129	120	144	154 result: 144

136	136	121	118	124	151	131
131	130	125	121	123	145	130
131	130	125	120	128	146	130
result: 121

110	107	146	109 result: 146

139	141	153	135	110 result: 153

147	136	112	148	130	136	154 result: 112

119	139	112	112	122	131	128
127	142	142	139	139	120	133
119	138	121	103	123	130	141
result: 112

121	99	149	124 result: 149

101	151	104	127	125	104 result: 104

137	131	115	131	140	132	141
127	106	138	140	119	127	144
118	137	122	120	108	128	130
result: 115

104	123	137	108 result: 137
---
142  139  118  122
145  128  138  103
result: 145, 103

155  142  140  147  158  137  148 result: 158, 137

149  132  126  129  125  135
123  124  139  124  119  141
101  122  120  105  114  148
result: 149, 101

135  114  130  124  132
106  119  122  128  150
result: 150, 106

143  152  112  113  135  136  118 result: 152, 112

136  142  143  151  127  136  114 result: 151, 114
---
[122 112 104 121 147] result: 147
[104 137 116 126 129] result: 129
[116 121 141 135 153] result: 153
[ 99 135  99 116 125] result: 125
[115 128 150 129 128] result: 128
[129 111 141 119 102] result: 102
---
((129, 127, 128, 120, 128, 126), (119, 131, 126, 152, 125, 107), (126, 120, 128, 115, 129, 126)) Answer: 131
((108, 116, 128, 140), (105, 126, 128, 129), (111, 128, 127, 126)) Answer: 126
((105, 107, 154, 136), (132, 108, 129, 128), (129, 140, 127, 132)) Answer: 108
((132, 133, 122, 119, 104, 132), (122, 117, 128, 132, 133, 136), (133, 123, 127, 131, 129, 128)) Answer: 117
((143, 152, 119, 137), (102, 123, 122, 129), (136, 114, 149, 116)) Answer: 123
((125, 124, 125, 109, 132, 127), (155, 151, 152, 153, 142, 144), (121, 120, 121, 142, 145, 145)) Answer: 151
((118, 132, 113, 119, 143), (117, 126, 143, 154, 124), (115, 136, 126, 153, 122)) Answer: 126
((109, 152, 124, 137), (112, 138, 146, 145), (134, 129, 144, 155)) Answer: 138
---
[152 127 141 131 129] => 141, 152

[[137 105 104 126 128]
 [132 119 119 129 129]
 [121 140 147 134 133]] => 119, 147

[[134 121 139 127 133 135 137]
 [131 135 139 123 132 124 134]
 [122 132 147 121 130 107 110]] => 123, 147

[128 146 144 156 143] => 144, 156

[128 109 120 158 129 108 126] => 158, 158

[[131 132 133 128 126 130 133]
 [145 142 128 135 120 135 134]
 [108 101 122 121 137 125 102]] => 135, 145

[111 152 113 103 105 123 121] => 103, 152

[128 124 122 140 120 155 117] => 140, 155
---
[148 127 127 146 152 145 127] gives 146, 152

[135 152 151 123 134 154 117] gives 123, 154

[[128 128 107 141 125 141 120]
 [127 127 145 127 130 126 117]
 [128 128 148 121 153 148 140]] gives 127, 153

[143 106 103 148 144] gives 103, 148

[[116 145 117 137 130 134 129]
 [122 141 130 115 127 121 127]
 [117 124 125 107 126 124 133]] gives 115, 145

[[136 137 139 127 142 135 107]
 [112 120 153 150 140 114 139]
 [130 130 136 136 131 122 136]] gives 150, 153

[114 119 114  99 104 113 124] gives 99, 124

[[122 128 141 131 136]
 [126 132 152 130 137]
 [118 134 130 132 128]] gives 152, 152
---
Q:
[[126 127 118 104 121]
 [127 128 145 140 144]
 [127 128 116 121 124]]
A: 145, 144

Q: [131 155 113 101]
A: 155, 131

Q:
[[141 127 128 135 135]
 [114 129 112 152 128]]
A: 152, 141

Q: [129 127 155 130 129]
A: 155, 130

Q:
[[152 123 134 121 124]
 [156 136 140 111 120]]
A: 156, 152

Q: [148 151 153 152 147]
A: 153, 152

Q:
[[101 112 102 144]
 [153 144 152 150]]
A: 153, 152
---
[[134 146 129 127 137 100 129 141 130 128 103]
 [139 141 148 129 136  99 144 146 131 143 143]
 [122 122 126 123 132 130 119 120 126 129 114]
 [127 121 114 126 122 142 114 119 129 113 117]
 [124 131 128 124 132 119 121 132 124 129 106]] ==> 114

[[131 122 138 131 139 134 134 129 139 131 141 132 128 120 142]
 [111 139 116 114 111 114 129 118 113 111 123 122 125 149 114]
 [121 135 124 123 124 123 136 125 125 120 136 129 131 135 131]
 [132 111 120 130 134 114 117 138 132 135 113 129 133 131 127]
 [140 141 130 142 125 140 134 133 124 143 135 127 138 102 131]
 [137 129 124 137 134 131 131 139 133 139 131 125 136 107 135]
 [123 122 126 122 128 117 127 125 127 123 132 128 128 140 137]
 [123 123 108 121 124 104 120 133 124 120 114 125 134 145 118]
 [114 126 120 112 116 112 120 120 118 111 119 126 120 147 118]] ==> 137

[[130 135 127 127 139 125 124 147 147 152 129 152 118]
 [128 124 108 140 128 142 134 115 130 125 114 126 127]
 [131 138 124 127 138 127 126 148 145 151 130 150 114]
 [134 123 106 138 132 135 135 118 137 126 115 134 120]
 [125 136 150 106 124 107 119 142 116 125 145 123 125]
 [127 135 146 114 128 114 121 144 124 132 143 129 125]
 [132 127 106 132 134 130 129 125 138 133 115 140 108]
 [132 122 102 144 131 143 137 114 136 127 112 131 125]
 [126 120 117 135 121 137 132 107 115 109 117 112 129]
 [129 139 138 122 136 122 123 154 142 152 139 147 124]
 [132 126 106 131 134 130 129 124 137 131 115 139 108]] ==> 129

[[144 118 120 125 111 114 120 132 140 127 139 124 124 127]
 [121 129 137 118 141 141 127 138 121 149 122 108 125 124]
 [134 135 147 129 115 128 126 147 119 128 131 121 129 127]
 [123 125 121 130 123 134 119 115 128 149 136 127 111 113]
 [120 146 129 139 126 119 132 136 131 129 153 132 117 131]
 [124 126 118 138 152 147 121 130 136 119 139 126 122 124]] ==> 113

[[122 119 123 117 119 123 131 120 120]
 [148 125 110 147 118 111 143 105 137]
 [132 116 119 128 116 117 137 110 123]
 [132 138 135 138 138 133 123 139 134]
 [134 138 132 139 137 132 126 133 136]
 [136 118 117 133 114 114 139 103 126]
 [125 115 121 122 116 119 137 111 122]
 [111 124 134 113 130 134 119 137 121]] ==> 126
---
[141 138 139 144 135 150] ==> 139

[[144 144 153 115 111 144]
 [142 138 135 139 106 136]] ==> 153

[129 132 157 154] ==> 157

[100 125 145 148] ==> 145

[109 130 127 100 132] ==> 127

[[115 142 140  99]
 [129 130 125 112]] ==> 140

[133 133 124 103 135 127 140] ==> 124
---
[102 116 114  98 119 130 114] result: 102, 114

[152  99 122 151] result: 152, 151

[134 119 152 136] result: 134, 136

[136 156 157 104 158] result: 136, 158

[[135 156 125 122 124 124 147]
 [135 134 125 134 124 122 151]] result: 135, 151

[[144 118 121 149 141 120]
 [110 148 144 118  99 121]
 [127 120 119 113 130 148]] result: 144, 148

[[113 119 111 148 142 112 106]
 [110 134 111 156 147 121 101]
 [121 141 123 139 137 132 119]] result: 113, 119

[154 123 136 119 135 129] result: 154, 129

[126 124 142 131 107] result: 126, 107

[137 124 103 128 131] result: 137, 131
